A small network was shown many inputs. Here are its activations along a few directions, one row for each input.
Each table varies a few parts of the input and shows all the possible inputs, shuffled.
Descriptions start from the smaller parts, as in this example, which fits no table here: ring(8) and (point or ring(11) or (values(3) and line(6))).
Shared parts are said once, and a part with two or three values counts as separate values.

Other details of the inputs shift rows strongly along three fixed directions, in all tables alike. That doesn't count.

Rows:
row 1: [ 2.85 -6.12 -3.66 -2.15 -3.03 -0.48  0.71 -1.20  2.27  1.65  0.74 -3.59]
row 2: [ 0.22 -2.94 -0.86  2.99 -0.54 -6.25  0.12 -0.53  3.92 -0.58  4.72  1.58]
row 3: [-2.85  4.78  4.22 -1.05 -2.43  5.90  2.28  0.74 -6.71 -0.64 -7.51  2.42]
row 4: [-2.22 -3.13  1.60  3.35 -3.85  4.03  2.06  4.47 -3.30  0.31 -3.45  0.53]
row 5: [-1.18  4.70  0.39 -0.32  5.12 -0.73  0.47 -1.42  1.90 -0.78  0.59 -0.22]
row 6: [ 0.35  1.28 -0.45 -6.14 -0.17  4.12 -2.62 -2.98 -2.97  1.05 -0.06 -1.75]
row 7: [ 4.08 -7.34 -0.44 -1.06 -0.62  1.50 -1.60 -1.01  2.23  2.55  0.78 -0.88]
row 8: [ 0.48  5.57 -1.29 -0.93  2.01 -2.89  1.41 -2.62  1.45 -2.41  0.48  1.06]
row 9: [ 1.31 -1.97 -2.98  4.36  0.10 -5.95  0.92  0.47  2.89 -1.31  3.98 -2.39]
row 10: [-2.15 -0.93 -0.30  1.41 -7.75  2.59  1.96  4.60 -0.11  0.15 -3.25  1.29]
row 11: [ 0.12  3.87  0.74  0.50  4.79 -1.60 -0.51 -2.03 -2.26 -1.45  1.27  2.34]
row 12: [ 1.56 -3.21 -0.46  3.71  2.31 -5.00 -1.11  2.70  0.46  0.33  5.55  0.65]
row 13: [-1.16 -1.42  2.75  1.50 -5.10  4.44  1.93  5.75  0.53  0.49 -3.14  0.25]
row 14: [ 1.51  0.42  0.55 -6.00  0.69  4.18 -0.32 -4.16 -2.92  0.18 -0.80 -0.99]
row 15: [ 0.18  6.05 -2.06 -0.57  1.84 -3.32 -0.65 -1.10 -0.38 -2.79  0.66 -0.42]
row 16: [ 1.71 -6.30 -3.99 -1.76 -3.35 -0.29 -0.26 -1.78  2.08  2.61  1.16 -2.43]
row 17: [-0.93  4.98  1.07  0.04  3.12 -0.91 -0.31 -2.79 -0.51 -1.60  2.94  0.99]
row 18: [ 0.78  5.72 -1.39  0.28  1.80 -3.00  0.40 -2.95 -0.09 -3.10  0.39  0.13]
row 19: [-0.77 -1.86  3.11  2.45 -4.58  2.78  1.14  5.53 -1.35  2.13 -4.67  0.77]
row 20: [-3.50  1.53  3.50  8.71 -0.51 -2.13  3.44  6.27  1.09 -0.09 -2.02  2.05]
row 21: [ 3.64 -5.99 -0.14 -1.04 -2.36  1.72 -1.49 -1.80  2.99  3.05  2.05 -2.22]
row 22: [-2.16 -2.86  1.75  3.11 -3.44  4.86  1.71  4.66  0.34  0.56 -4.63  0.58]
row 23: [ 1.01  0.45 -1.17 -5.72 -1.19  2.17 -1.72 -5.25 -2.09 -1.30 -2.76 -1.15]
row 24: [ 4.63 -7.11 -0.47 -0.51 -0.74  0.98 -1.77 -1.09  1.20  3.26  0.49 -0.87]
row 25: [ 3.04 -5.64 -0.83 -1.88 -2.32  1.39 -2.57  0.01  2.68  3.40  2.33 -2.77]
row 26: [-5.34  5.41  2.47 -1.14 -3.07  7.81  1.81  0.89 -4.58 -1.28 -5.78  0.30]
row 27: [ 2.36 -2.48  0.95  3.57  1.82 -3.84  0.89  0.81  4.89  0.27  4.93  0.05]
row 28: [-4.21  2.23  1.77  6.89 -3.94 -3.27  2.25  6.60  0.88 -4.27 -0.28  2.21]
row 29: [ 1.00 -3.45 -0.45  3.18  2.43 -4.50 -0.98  2.78  1.49 -0.37  5.82  0.65]
row 30: [ 2.50  0.56  1.05 -4.81  1.49  2.92 -1.54 -4.25 -2.20  2.73 -3.95 -0.41]
row 31: [-3.31  4.14 -1.41 -0.90  2.76 -3.20 -0.29 -2.76  0.99 -1.60  0.47  1.28]
row 32: [-0.42  3.62  0.75 -0.03  4.91 -1.10 -0.38 -1.95 -1.21 -2.13  1.57  2.35]
row 33: [-3.12  1.77  2.95  7.45 -0.90 -0.86  1.86  7.93  2.18 -1.76 -0.72  3.57]
row 34: [-1.74  5.20  0.10  0.36  4.25 -0.49 -0.73 -2.05  2.16 -0.26  1.01 -0.36]
row 35: [-0.50  0.68 -1.84 -7.24 -1.33  1.78 -2.63 -3.56 -1.49  0.63 -2.22 -0.07]
row 36: [ 0.11 -4.08 -0.84  4.13  3.21 -4.11  0.11  1.52  1.81 -0.30  5.18 -0.19]
row 37: [-0.54  4.41  1.05 -0.62  4.53 -3.05 -0.87 -0.44 -2.93 -0.17  1.14  1.10]
row 38: [ 2.46 -7.70 -0.67 -0.93 -0.50 -0.42 -0.54 -0.87 -1.77  3.60  1.20 -3.00]
row 39: [ 0.93  0.75 -0.15 -6.88  0.73  3.85 -1.40 -2.32 -3.24  0.53 -0.51 -1.58]
row 40: [ 1.19  1.38 -2.43 -5.85 -1.63  2.65 -0.76 -5.20 -0.90  0.82 -2.40  0.10]
row 41: [-0.76  4.12 -0.23  0.87  5.86 -1.18 -0.98 -1.33  0.34 -0.05 -0.60  1.00]
row 42: [-2.72 -2.52  2.25  2.17 -4.67  4.52  3.50  4.39 -1.85 -0.38 -2.29 -0.64]
row 43: [ 0.13  4.73  0.16 -0.11  5.10 -1.58 -2.07 -0.09  0.04 -0.09  0.03  1.85]
row 44: [-0.11  5.90 -1.95 -1.77  2.05 -3.23  0.35 -0.78  1.15 -2.10  0.74  0.51]
row 45: [ 1.52 -7.23 -2.73 -1.61 -2.90 -0.80 -1.20 -1.80  0.91  0.51  0.83 -3.67]
Description of these inputs: values(3) and (ring(5) or (values(2) and line(5))).
Changing only the values(3) part turns row 3 into row 37. The same change can be made to row 8. Which row results?
> row 44
Changing only the values(3) part turns row 31 into row 35. The same change can be made to row 16. Which row results?
> row 10
Change only the line(5) part in row 11. List by row number the other rows that result.
> row 3, row 14, row 17, row 32
Change only the values(3) part in row 11. List by row number the other rows that result.
> row 4, row 12
Change only the values(2) part in row 6. List by row number the other rows that result.
> row 25

Rows:
row 46: [ 2.23 -4.53  0.31  2.50 -1.42 -2.87 -0.34  2.19  0.35  1.23  1.77  1.03]
row 47: [ 0.76  0.41 -2.40 -3.12 -0.45 -0.87  0.07 -4.39 -1.07 -1.56  1.42 -1.63]
row 48: [-2.09  4.95 -0.25 -2.52  0.22  1.73 -0.86  0.78 -1.27 -1.01 -3.02  1.03]
row 49: [ 1.76 -0.74 -1.22 -2.19  1.93 -1.36 -0.72 -3.53 -3.46  0.01 -0.08 -0.63]
row 50: [-2.74  3.54  0.50  2.84 -2.41 -1.51  2.73  1.35 -0.16 -3.56  0.24  1.27]
row 51: [-1.86 -5.90  3.25  2.37 -7.60  6.57  2.64  5.69 -3.78  0.58 -3.06 -0.54]
row 52: [ 0.29 -4.23 -1.39  2.69 -1.03 -1.75  0.53  2.10  3.44  1.50  1.11 -1.65]
row 53: [ 0.18 -1.77  1.10  1.88  1.83 -1.94 -0.52  1.26 -0.03  0.12  4.54  0.08]
row 54: [-1.48  4.34  2.46 -1.88  1.90  3.67 -0.73  0.60 -2.15 -0.49 -1.45  1.66]
row 55: [ 0.69 -4.02 -1.07  3.02 -2.61 -1.62  1.70 -0.13  3.99 -0.04  1.81 -1.28]
row 56: [-2.40 -1.00 -0.78 -2.09 -5.09  4.60  1.18  1.26 -4.62 -0.63 -4.93 -1.42]
row 57: [-1.86  4.18  2.27 -1.90  1.62  3.34 -0.58  0.35 -3.02 -0.64 -1.13  1.69]
row 58: [ 2.69  0.01 -0.37 -2.01  2.83 -0.07 -1.61 -2.87  0.37  1.99 -1.37  0.01]
row 59: [-0.59 -1.44 -1.89  1.54  0.36 -4.03 -0.02  1.06  0.24 -0.89  2.91 -1.07]
row 60: [-2.24  3.98  0.81  2.35 -2.51 -1.17  1.77  2.12  0.97 -2.75  0.27  2.37]
row 61: [ 3.50 -9.09  0.10 -3.17 -5.93  6.74 -0.04 -0.46 -1.46  4.64 -5.90 -2.44]
row 62: [-0.84  2.99  2.21  3.34  0.18 -1.39  0.82  3.22 -0.46 -1.06 -1.52  3.37]
row 63: [-3.67  2.83  0.07  3.88  0.37 -0.81  1.91  2.35  1.12 -1.50 -1.90  0.64]
row 64: [ 1.03 -0.37  0.52 -2.13  3.95  2.03 -1.02 -2.65  0.48  1.80  0.85 -1.28]
row 65: [-2.84  4.63 -0.51 -2.34 -0.11  1.17 -0.42  0.16 -2.72 -1.46 -2.66  0.50]
row 66: [ 1.58  0.08  0.83 -2.84  3.37  1.84 -2.28 -1.61  0.23  1.72  1.43 -0.58]
row 67: [ 1.43 -0.05  0.60 -2.28  3.72  2.10 -1.77 -2.17  0.66  1.96  0.98 -0.89]
row 68: [ 1.89 -0.58 -0.86 -2.51  1.94 -1.30 -1.10 -3.14 -2.91  0.27 -0.11 -0.38]
row 69: [-0.03 -2.18  0.97  3.13  3.15 -1.02  0.45  0.11  1.83  0.67  3.06 -0.60]
row 70: [ 1.98 -6.83  0.18  2.77 -2.26  0.11  0.94  0.82  0.82  2.20 -1.28 -0.82]
row 71: [-2.80  3.57  0.42  3.38  0.13 -0.60  1.10  3.33  1.93 -0.81 -1.72  1.14]
row 72: [ 2.83  0.15 -0.14 -2.57  2.49 -0.32 -2.11 -2.30 -0.06  1.75 -0.90  0.32]
row 73: [ 0.35 -0.69 -1.19  1.46  0.89 -3.03 -1.04  1.87  3.10  0.60  2.13 -0.39]
row 74: [ 0.52  0.40 -2.29 -3.91  1.06 -0.77 -2.38 -1.50 -0.55  0.51  0.69 -0.78]
row 75: [ 0.41 -0.56 -1.09  1.21 -1.45 -3.59  0.43 -0.29  2.03 -1.39  3.72 -0.03]
row 76: [ 2.03 -0.30 -0.59 -2.78  1.78 -1.19 -1.76 -2.75 -2.30  0.77 -0.04  0.17]
row 77: [ 1.23 -0.10 -0.65  1.41 -0.71 -2.72  0.08  0.17  4.23 -0.38  2.87  0.10]
row 78: [-0.08 -2.21  0.49  2.48  2.00 -2.11  0.57  0.49 -1.19 -0.63  4.51 -0.73]
row 79: [ 1.69  1.16 -1.58 -2.95  0.47  0.43 -0.82 -3.68  2.68  0.47  0.15 -1.03]
row 80: [-1.72  5.24  0.18 -1.43 -0.41  2.54  1.55 -2.15  0.93 -1.36 -3.35  0.44]
row 81: [-1.84  4.15  1.01  2.37 -2.22 -0.84  1.64  2.36  1.83 -2.60 -0.05  2.34]
Changing only one part turns row 81 into row 47. The same change can be made to row 62. Which row results?
> row 49
What do these inputs look like to the network?
> line(4) and line(9)
Change only the line(9) part in row 64. List by row number the other rows that result.
> row 51, row 53, row 54, row 57, row 66, row 67, row 69, row 78
Start at row 66 and move only the line(4) part, one step at a time. The first step leads to row 72. Which rows follow, in order?
> row 73, row 77
Start at row 63 and move only the line(9) part, one step at a time. The first step leads to row 52. Which rows follow, in order?
> row 71, row 73, row 48, row 74, row 65, row 59, row 56
